Each row below holds a small network's activations on one input, seen along a few directions.
Each table varies a few parts of the input and shows all the possible inputs, shuffled.
Descriptions start from the smaller parts, as in this example, which fits no table here: values(2) and (point or line(9) or (ring(5) and line(6))).
Shared parts are said once, and a part with two or three values counts as separate values.
(in the rows, 128 means zero)

Other details of the inputs shift rows strongly along three fixed directions, in all tables alike. That doesn't count.

Table:
row 1: [184  63 102 120  78 120  69 143 179 140 101 193]
row 2: [123 175 144 143 119 149 147 117  99 133 146  99]
row 3: [156 104 104 165  98 151  51 106 107 154  80 152]
row 4: [136 174 140 139 136 162 145 112 108 138 154 104]
row 5: [110 159 120 157 124 115 145 102 101 125 125 111]
row 6: [ 43  60 150 181 157  76 143 125  89  97  87 121]
row 7: [150 136 117  89 133 109 151 155 175 120 154 156]
row 8: [179  98 116 163  72 159  65  96 111 158  97 153]
row 9: [135 178 144 139 138 166 141 112 112 132 158 101]
row 10: [128 171 139 141 126 147 153 115  99 134 149 103]
row 11: [182 101 112 162  82 169  63 100 114 161  96 150]
row 12: [173  95 125 147  90 171  53 100 109 161  86 138]
row 13: [131 174 147 139 135 161 143 108 113 127 157 106]
row 14: [127 166 151 127 138 163 128 113 104 132 141  94]
row 15: [125 164 145 128 126 149 139 115  92 136 135  95]
row 16: [ 46  65 143 160 142  65 150 119  92 101  84 104]
row 17: [127 133 106  99 150 112 122 157 156 125 125 142]
row 18: [147 137 114  61 150 129 138 164 179 126 160 139]
row 19: [125 176 140 122 136 156 147 115  97 135 151  96]
row 20: [ 49  57 169 157 148  81 164 131  91 101 102 105]
row 21: [ 67  15 146  97 141  53 140 178 161  93  96 141]
row 22: [171 101 120 168  65 158  67  98 111 154  99 150]
row 23: [133 130  89  99 136  90 138 152 173 122 133 147]
row 24: [136 126 121  70 146 118 140 162 166 124 140 133]
row 25: [114 160 131 167 135 130 133 107  98 124 125 126]
row 26: [142 132 113  68 138 116 142 164 168 126 153 138]
row 27: [129 173 139 138 131 149 154 110 105 131 153 110]
row 28: [ 50  59 168 166 133  82 161 131  95  98 107 108]
row 29: [164  60  81 114  92 104  59 138 167 143  71 172]
row 30: [120 172 144 134 117 150 142 116  93 133 148  96]
row 31: [156  95 104 179  81 127  70  90 111 145  76 156]
row 32: [ 60  59 174 163 152  85 163 119 104  96 107 122]
row 33: [154 145 122  86 146 125 144 154 188 116 162 153]
row 34: [151 139 113  72 152 127 143 165 186 128 158 144]
row 35: [144 140 111  73 150 118 152 168 181 124 156 142]
row 36: [128 176 147 124 139 167 135 114 106 131 155  95]
row 37: [150 142 115  83 143 112 155 158 182 118 158 157]
row 38: [132 170 143 140 132 157 146 106 107 134 154 109]
row 39: [127 128  94  99 138  90 139 153 169 121 127 142]
row 40: [129 136  99 102 153 109 129 162 167 121 133 152]
row 41: [132 177 146 134 141 165 140 115 113 132 153 100]
row 42: [110 158 126 163 137 131 132 111  98 125 126 122]
Description of these inputs: line(6) and (values(2) or line(5)).
Q: The inputs of row 28 and row 2 match in every part but the line(6) part. If row 9 is changed in the same way as row 28 into row 2, which row does it become?
A: row 41
Q: List by row number the other rows that have the line(6) part in common with row 25.
A: row 1, row 7, row 31, row 32, row 33, row 37
Q: Which other rows does row 39 become when the values(2) part takes its other values? List them by row number.
A: row 40

Table:
row 43: [124 132 143 132 129 134 133 118 126 124 130 115]
row 44: [120 132 132 122 129 136 130 129 114 135 130 112]
row 45: [132 124 112  97 147 101 150 151 166 118 142 152]
row 46: [122 135 140 127 132 136 125 123 122 123 134 117]
row 47: [162 116  93  97 121 125  93 151 180 136 124 165]
row 48: [174 126 114 129  93 156  87 124 136 153 123 153]
row 49: [126 132 140 131 119 130 140 123 120 125 135 124]
row 50: [124 134 133 119 128 134 129 127 114 130 131 111]
row 51: [125 130 138 135 125 136 138 124 122 124 137 121]
row 52: [167 137 105 129 113 149  82 126 141 145 114 149]
row 53: [120 142 127 138 124 124 137 125 118 129 130 128]
row 54: [132 131 140 132 131 134 140 119 119 129 137 130]
row 55: [122 137 124 131 139 127 135 119 115 132 124 118]
row 56: [125 110 122  82 142 103 148 158 167 118 139 130]
row 57: [123 138 125 140 126 127 137 122 123 124 132 124]
row 58: [172 134 101 125 101 143  92 118 138 151 113 139]
row 59: [121 142 127 135 130 128 130 119 124 123 127 121]
row 60: [116 140 123 131 131 126 131 127 113 133 125 115]
row 61: [124 113 127 100 147 112 142 165 160 116 142 142]
row 62: [118 141 129 134 133 126 126 122 121 122 127 121]
row 63: [121 130 138 137 129 138 134 129 120 129 138 122]
row 64: [117 115 117 109 142 100 142 153 158 112 137 142]
row 65: [174 136 103 133  93 145  93 117 138 147 118 153]
row 66: [121 134 135 124 134 136 129 132 111 133 125 113]
row 67: [125 134 126 142 139 128 139 119 122 127 132 129]
row 68: [130 129 139 136 138 140 139 120 122 128 139 126]
row 69: [121 141 127 141 135 129 133 130 118 126 128 125]
row 70: [126 141 130 138 121 120 141 118 122 127 130 126]
row 71: [120 140 123 129 127 125 134 123 116 129 124 114]
row 72: [ 96  17 142 141 123  85 107 148 134 112  80 158]
row 73: [119 139 123 127 129 123 128 126 115 128 125 115]
row 74: [ 92  30 145 185 110  98  92 101 100 119  62 134]
row 75: [123 122 116 101 156 107 142 147 166 115 136 143]
row 76: [122 138 141 130 138 139 125 130 120 126 129 120]
row 77: [124 143 127 136 129 125 134 129 118 127 127 130]
row 78: [123 131 133 120 126 134 134 125 117 130 128 111]
row 79: [119 134 140 130 133 139 127 126 122 128 133 118]
row 80: [125 134 139 134 127 136 133 125 119 125 140 120]
row 81: [128 130 140 137 125 133 140 122 125 126 137 120]
row 82: [127 139 127 141 126 125 139 120 125 126 133 123]
row 83: [126 136 140 130 121 131 135 125 116 125 138 123]
row 84: [126 131 142 130 143 140 131 117 123 126 132 122]
row 85: [123 133 140 128 129 138 130 121 125 123 131 117]
row 86: [118 140 125 130 135 126 129 130 113 131 120 117]
row 87: [180 128 118 131  89 152  93 115 138 151 122 148]
row 88: [133 118 119  78 154 114 148 156 165 123 143 136]
row 89: [120 141 129 137 123 121 135 122 116 124 130 127]
row 90: [118 139 126 143 130 129 134 126 119 128 132 124]
Q: What do these inputs look like to the network?
A: values(2) and line(4) and (point or line(5))
Q: The inputs of row 85 and row 49 match in every part but the line(4) part. If row 46 is changed in the same way as row 85 into row 49, which row does it become?
A: row 83
Q: Which other rows does row 66 become when the line(4) part takes its other values? List them by row number.
A: row 61, row 72, row 76
Q: Which other rows does row 76 become when the values(2) part takes its other values? List them by row number.
A: row 52
